Each row below holds a small network's activations on one input, seen along a few directions.
Each table varies a few parts of the input and shows all the possible inputs, shuffled.
A made-up example of a description, with smaller parts first: one of 5 places around a ring, together with either a single point or one of 11 places along a line or (one of 3 separate values, together with one of 6 places along a line).
Shared parts are said once, and a part with two or three values counts as separate values.
In the rows, 128 means zero.

Other details of the inputs shift rows strongly along two fixed directions, in all tables alike. That doesn't count.

Rows:
R1: [119 148 112 133 157 114 128 109 125 117 100 138 153]
R2: [147 147 139 145  93 221 105 116 145 135 137 111  68]
R3: [137 103 116 120 113 143 141 133 161 143 112 111 125]
R4: [169 136 166 133  78 200 110 140 137 178 153 131  78]
R5: [156 157 151 141  93 210 102 107 131 151 140 115  62]
R6: [133 116 153 127 125 119 121 119 117 116 138 142 135]
R7: [108 109  82 129 150 109 149 105 130 124  84  90 132]
R8: [133 135 146 138 113 116 117 137 112 119 147 130 137]
R9: [105 146 106 133 114 104 104 213  94 144 178  94  97]
R10: [104 136 109 128 119 104 104 212  95 138 176  95  82]
R11: [136 137 130 121 126 123 125 147 145 134 129 147 149]
R12: [120 105 113 109 157  77 141 147 134 121 108 137 142]
R13: [124 115 140 129 117 127 125 135 119 103 146 133 123]
R14: [ 80 156  81 143 124 131 105 187  86 107 161  90  83]
R15: [171 123 190 129 130 152 125  79 154 120 121 171 152]
R16: [107 125 102 127 173  88 134 119 115 105  94 126 131]
R17: [155 158 156 137 149 174 122  77 158 126 101 169 156]
R18: [ 83 148  90 141 127 127 101 184  82 108 159  92  69]
R19: [123 154 135 134 150 133 115 115 116 131 117 134 130]
R20: [126 123 136 113 132 128 126 157 138 127 137 136 117]
R21: [124 132 132 131 109 128 124 136 117 113 152 132 147]
R22: [113 138 113 125 164 122 136 109 130 109 101 133 145]
R23: [132 124 129 127 135 101 141 116 126 112 129 135 174]
R24: [132 110 137 109 152 100 128 130 135 138 113 152 144]
R25: [143 140 123 132 128 134 125  96 101 165 110 113 107]
R26: [121 104 112 110 162  80 143 147 133 124 113 132 144]
R27: [130 115 149 123 127 123 134 122 128 103 136 135 135]
R28: [ 97 142 117 139  99 103 109 191  74 120 187  86 104]
R29: [ 92 121  85 141  70 128 136 183 102 117 166  56  98]
R30: [170 126 181 117 138 151 120 102 170 141 106 184 143]
R31: [124 137 137 129 111 127 128 137 118 113 153 126 147]
R32: [145 172 167 150 112 197  84 129 130 126 145 146  77]
R33: [132 123 137 112 150  98 132 133 135 145 115 144 159]
R34: [114 123  94 130 136 136 154  98 142 126  83 104 141]
R35: [105 134 105 129 169  88 125 115 101 127 101 128 147]
R36: [137 124 134 118 147  94 128 135 137 142 111 149 157]
R37: [121 158 127 143 140 130 106 131 110 127 124 129 118]
R38: [ 98 141 104 129 109 106 101 212  90 143 176 100  97]
R39: [164 116 173 112 137 166 128 100 177 131 107 188 144]
R40: [146 145 138 138  64 222 131 153 168 154 152 120 110]
R41: [148 105 142 131 105 125 139 106 109 149 128 113 123]
R42: [139  88 109 108 134 115 149 118 153 144  99 115 134]
R43: [129 115 128 127 134 102 143 118 133  98 121 138 162]
R44: [100 140  92 130 113 118 115 218 108 124 177  94  95]
R45: [165 126 173 131 125 165 137  85 166 107 122 170 164]
R46: [156 141 162 133 157 173 123  76 160 115  96 169 132]
R47: [135 179 150 150 103 211  91 131 132 127 153 146 101]
R48: [124 109 126 123 135 108 143 116 129 100 124 140 163]
R49: [136 116 145 130 128 122 132 124 129 104 138 135 134]
R50: [102 142  99 125 166  94 136 117 112 118 103 122 157]
R51: [164 122 194 123 128 153 127  78 152 120 120 171 152]
R52: [ 88 101  95 124 140  72 160 111 148 159 137 154 131]
R53: [136  85 118 123 120 112 150  98 136 121 110 105 141]
R54: [132 107 139 125 138  98 140 115 129  99 118 140 148]
R55: [131 118 119 114 147 105 140 139 150 122 111 147 155]
R56: [122 115 124 128 147  68 138 124 105 119 127 122 167]
R57: [118 108  89 120 157  97 145  96 117 131  88  94 119]
R58: [159 125 175 125 124 164 139  84 164 106 120 169 165]
R59: [ 99 112  90 143  77 125 127 180 103 117 168  54  87]
R60: [134 134 138 133 115 121 128 126 127 110 139 138 156]
R61: [112 138 107 133 174  85 128 117 105 127 103 122 148]
R62: [ 87 141 105 151 128 131 135  95 135 146 148 147  92]
R63: [101 149  94 131 108 113 110 215 102 135 180  95 105]
R64: [110 142  91 142 113 163 146 122 132 133 113  94 128]
R65: [ 83 153  95 138 130 125 106 185  84 108 160  85  69]
R66: [165 127 166 140  66 201 112 117 143 132 162 114  80]
R67: [145 112 125 112 112 127 132 133 133 162 128 110 102]
R68: [116 110 123 124 142  71 136 122 102 118 125 128 166]
R69: [124 134 126 130 172 108 124 105 117 123 102 135 132]
R70: [120 141 159 159  65 185 122 106 153 143 197 162  81]
R71: [105 133  93 130 169  94 137 122 119 104  97 124 145]
R72: [127 102 104 113 121 124 161 126 161 142  95 115 153]
R73: [118 108 124 104 161  73 137 141 124 137 113 133 146]
R74: [106 133  92 130 174  96 139 121 119 107 102 120 146]
R75: [115 121 108 107 151  82 144 145 131 134 116 132 169]
R76: [146 150 157 131  92 203 103 163 156 131 164 155 102]
R77: [185 117 177 126 104 151 137  60 136 160 113 149 143]
R78: [121 113  97 126 156  93 145  98  94 152  89 101 122]
R79: [134 112 147 126 139  91 131 112 121 112 120 141 150]
R80: [153 146 174 127 157 166 117  72 149 128  96 170 133]
R81: [144  91 115 106 136 107 148 113 148 149 101 117 129]
R82: [131 132 129 117 127 130 124 145 141 137 132 150 150]
R83: [168 133 170 138  64 195 111 114 134 143 162 116  80]
R84: [127 117 123 108 150 110 144 137 149 125 114 144 157]
R85: [174 145 165 130  75 190 106 137 132 186 155 131  82]
R86: [117 144 129 134 146 134 106 126 108 123 125 132 105]
R87: [111  98  90 126 114 102 175 114 130 121 109  93 175]
Description of these inputs: one of 3 separate values, together with either a single point or one of 8 places along a line or (one of 4 separate values, together with one of 5 places around a ring).
The inputs of R21 and R82 match in every part but the choice among 3 separate values. If R60 is changed in the same way as R21 into R82, which row does it become? -> R11
The inputs of R64 and R87 match in every part but the choice among 3 separate values. If R61 is changed in the same way as R64 into R87, which row does it become? -> R56
Which other rows does R53 become when the place on the line of 8 takes its other values? List them by row number. -> R29, R41, R59, R66, R77, R83, R87
Which other rows does R73 become when the choice among 3 separate values takes its other values? List them by row number. -> R51, R80
Which other rows does R22 become when the choice among 3 separate values takes its other values? List them by row number. -> R58, R84
Which other rows does R9 become when the place on the ring of 5 takes its other values? List them by row number. -> R10, R26, R44, R63
Which other rows does R37 become when the choice among 4 separate values takes its other values? List them by row number. -> R19, R35, R61

Rows:
R88: [164 138 177 127 142 145 132  71 149 104 100 175 185]
R89: [ 92 128  73 140 121  99 134 165  83 121 122  59 111]
R90: [130 200 151 144 148 186  94 134 142 133 128 175 139]
R91: [153 153 137 143  94 196 111 136 141 125 130 103 104]
R92: [175 104 172 104 148 156 147  80 173 162  85 165 148]
R93: [150 134 139 139  67 178 124 153 158 154 162 132 125]
R94: [159 143 152 135 107 184 102 131 139 148 130 115  73]
R95: [132 142 163 138 108 177 100 153 143  99 165 152 109]
R96: [112  91  87  98 150  55 174 121 137 137  85 113 190]
R97: [151 154 160 151  82 211  92 144 122 154 150 113  46]
R98: [ 95 143 107 137  96  96 113 215  82 109 191  92 121]
R99: [186 120 156 115 142 171 149  62 180 128  73 155 178]
R100: [147 166 173 142  79 203  82 182 127 110 183 134 107]
R101: [157 114 156 133 145 172 149  38 179 119  65 166 147]
R102: [105  97 117 120 173  44 168  94 127  96 108 152 186]
R103: [104 118 110 117 144  64 107 196  81 124 154 104 111]
R104: [154 167 182 144  91 186  77 154 111 130 183 145  68]
R105: [109 119 115 115 161  65 110 163  85 118 131 110 121]
R106: [ 91 101  78 117 138  95 153 159 120 121 128  94 121]
R107: [171 111 151 118 148 172 151  54 192 118  77 167 156]
R108: [ 97 130  81 128  98 125 129 211  93 132 164  62 100]
R109: [123 144 138 156  84 186 123  92 136 138 162 118  88]
R110: [173 114 173 129 135 151 143  18 159 171  87 167 148]
R111: [151 145 142 142  94 197 124  90 130 136 122 124 122]
R112: [118  81 102  88 162  44 166 118 133 160  85 122 160]
R113: [ 82 102  66 130 103  80 145 182 122 134 161  94 114]
R114: [ 97 105 105 120 181  45 154 100 113  87 102 137 173]
R115: [131  95 129 109 177  30 153 100 111 130 103 153 177]
R116: [119 109  89 111 150  82 136 156 104 143 118  83 106]
R117: [146 146 151 153  88 185 128  80 137 149 140 120 128]
R118: [ 56 185  76 149 154 116  95 204  92 116 169 119  85]
R119: [128 150 162 141 114 181  96 142 136  92 159 145 103]
R120: [113 107 112 118 163  38 163 115 108 104 108 132 202]
R121: [104 131 116 129 110  80 103 212  76 133 191 102  91]
R122: [128 143 129 147  90 199 119 102 129 125 144 122  82]
R123: [ 79 119  98 132 125  70 131 187  98  98 173 109 125]
R124: [ 98 118  76 128 125  88 126 146  67 149 132  74  85]
R125: [184  96 172 109 127 143 148  68 192 176  93 189 164]
R126: [154 170 163 122 193 144 106  82 159 155  85 215 148]
R127: [108  93  76 117 175  66 163  96 135 105  70 104 153]
R128: [105  80  92  99 159  62 178 100 156 127  83 134 175]
R129: [144 174 172 145  85 208  78 170 120 103 176 127 101]
Describe the family of inputs behind these rows. -> one of 3 separate values, together with either a single point or one of 5 places around a ring or one of 8 places along a line
The inputs of R89 and R97 match in every part but the choice among 3 separate values. If R91 is changed in the same way as R89 into R97, which row does it become? -> R94
The inputs of R103 and R95 match in every part but the choice among 3 separate values. If R124 is changed in the same way as R103 into R95, which row does it become? -> R122
